Here are a small network's activations along a few directions, averaged over the inputs that share one value of a field.
Values that are neighbours, or in one group, have similar rows; names and order tell nothing.
Random noise pushes rows far along 4 fixed directions. That doesn't count. These rows show it; they differ only by the noise:
[  11  -74   18  218  -64  248  -21  -23  160 -250  -56   27  -91  -82]
[ 171 -168  -52   77  -37  120 -223 -160   99 -310  151  350   31  -33]
[ 181   -3   95 -128  134   73   84   16  -51  143   49   -1  -48    3]
[ 174   87  319 -234  -14  191  451   80   81 -343 -421 -177 -338 -279]
[  98   94  191  -79   81  156  307  113   -9   80 -204 -241 -176  -90]
[ 205  179  106  -29  -38   -9  260   12 -155   -9 -301  -94   -1  -75]


Field F:
f4: [ 247   28  102 -115    1  -44   98 -118 -121 -176 -104  214   37  -48]
f6: [-246  -36 -130  -92 -143  -33   68   -9    0 -214  -49  -90 -182 -122]
f5: [  -6   62   22 -309 -133 -151  -15  -45  -33 -410 -134  151   16  -53]
f9: [-201   25    5  238  282   76  -31  252  -11  927  219 -513  161  267]
f1: [   5 -225   42 -110  208  -31 -219  -49  173  107  390  261  -35   65]
f7: [-302 -164  -61  -19 -131   22  -14   72  241 -317  -21  -55 -194 -102]
f2: [  21 -120  -58  311 -127   54 -100 -135  229 -461  -36  182 -137 -178]
f10: [-197  -69    7  159 -130   89 -183  -20  180 -349  -28   61   91   -4]
f8: [ -21  131  -67 -404   28 -114   33   41 -221  197   56  -87  -47   41]
f3: [ -28  157  -79   88 -201 -357  -11  -62 -102  -39 -194  101  242   34]
The values of F form a 2 by 5 grid.
Name the neighbours of f9, in listed order.
> f4, f1, f10
Name the neighbours of f8, in listed order.
> f6, f5
A value of F combines one of 2 hidden first parts with one of 5 second parts; all combinations occur once.
f4 and f5 share the first part; f4 and f2 share the second. Which value has the first part of f2 and the second part of f5?
> f7
f8 and f10 share the first part; f8 and f6 share the second. Which value has the first part of f6 and the second part of f10?
> f3

Field K:
k10: [ 328  106   -3  -74   94 -120  279   20 -252  355 -170  -93  -19  -14]
k7: [-257  162  -56  255 -257    5   53   93   -8  -25 -212 -234  152   13]
k3: [ 209 -192  160 -410  145 -152  -33  -69  150 -141  173  249  -73 -104]
k8: [  87   10   -1  310 -162  303   22  -42   48 -252 -217  -43  -70 -147]
k6: [ 102  -58  -29  174   64  -79 -140 -126  -51  102  215  240  124   71]
k2: [-182  148 -122 -156   -6 -134  158    0 -187   81    3 -101  -25   62]
k1: [  12  187  247  103 -305    9  285  -14   53 -724 -623 -127  -49 -205]
k9: [  88  170   -3  283  -35  -25  -24  -26 -181  181 -118  -37  309   77]
k5: [-180  195 -275  122 -134  -96 -110   60 -208  219 -126 -215  184  132]
k4: [  -1  -32  -70 -242   78 -267  -92    9  -18  139  107  195  -17   86]
The values of K form a 2 by 5 grid.
Fewest steps between k10 and k5?
> 5
A value of K combines one of 2 hidden first parts with one of 5 second parts; all combinations occur once.
k4 and k3 share the first part; k4 and k7 share the second. Which value has the first part of k7 and the second part of k3?
> k1
k5 and k9 share the first part; k5 and k2 share the second. Which value has the first part of k2 and the second part of k9?
> k6

Field D:
d2: [-249  -14   30  -45  229  -61   56  199   57  472   97 -161 -200   51]
d3: [-372   15   37  422 -202    4 -170   30  186   46   -3 -178  209  108]
d8: [ 115   44   71 -151  -65 -298   65   27  -22  -16 -260   47  108 -106]
d1: [ 456  -21 -142  -96 -137 -268   32 -332 -207 -225  -62  441   82  -60]
d11: [ 161 -102  276 -845  151  189  305  -12  -16 -340    6   52 -412 -173]
d5: [ 208 -147   30 -554  161  -28 -104  -23  -35  109  439  111   16   53]
d4: [-34  63 100 192  56  54  61 -11 -91 106 -14 -40 198  72]
d7: [  80   34  127  213    7  165  -60   85   49  -18 -168  -45  116   15]
d6: [ -36 -174  159  -58  135  212  187 -104  174 -316   91   98 -256 -191]
d13: [-158  106   43   -4 -196 -187  402   36  -28 -358 -404 -169 -162 -120]
d12: [  18  176 -132 -147   51    7   24   65 -104  217 -146 -285 -129   13]
d10: [ 310    0  -18  117  -47  -41 -147  -64  -53  -53  -40  156   23 -107]
d9: [  72   21  -36 -320  122   47 -115   99  -16   53  282  159  -28  112]
The values of D form 3 separate groups.
List the group mates of d13, in the order listed.
> d2, d3, d8
List the group mates of d9, in the order listed.
> d11, d5, d12
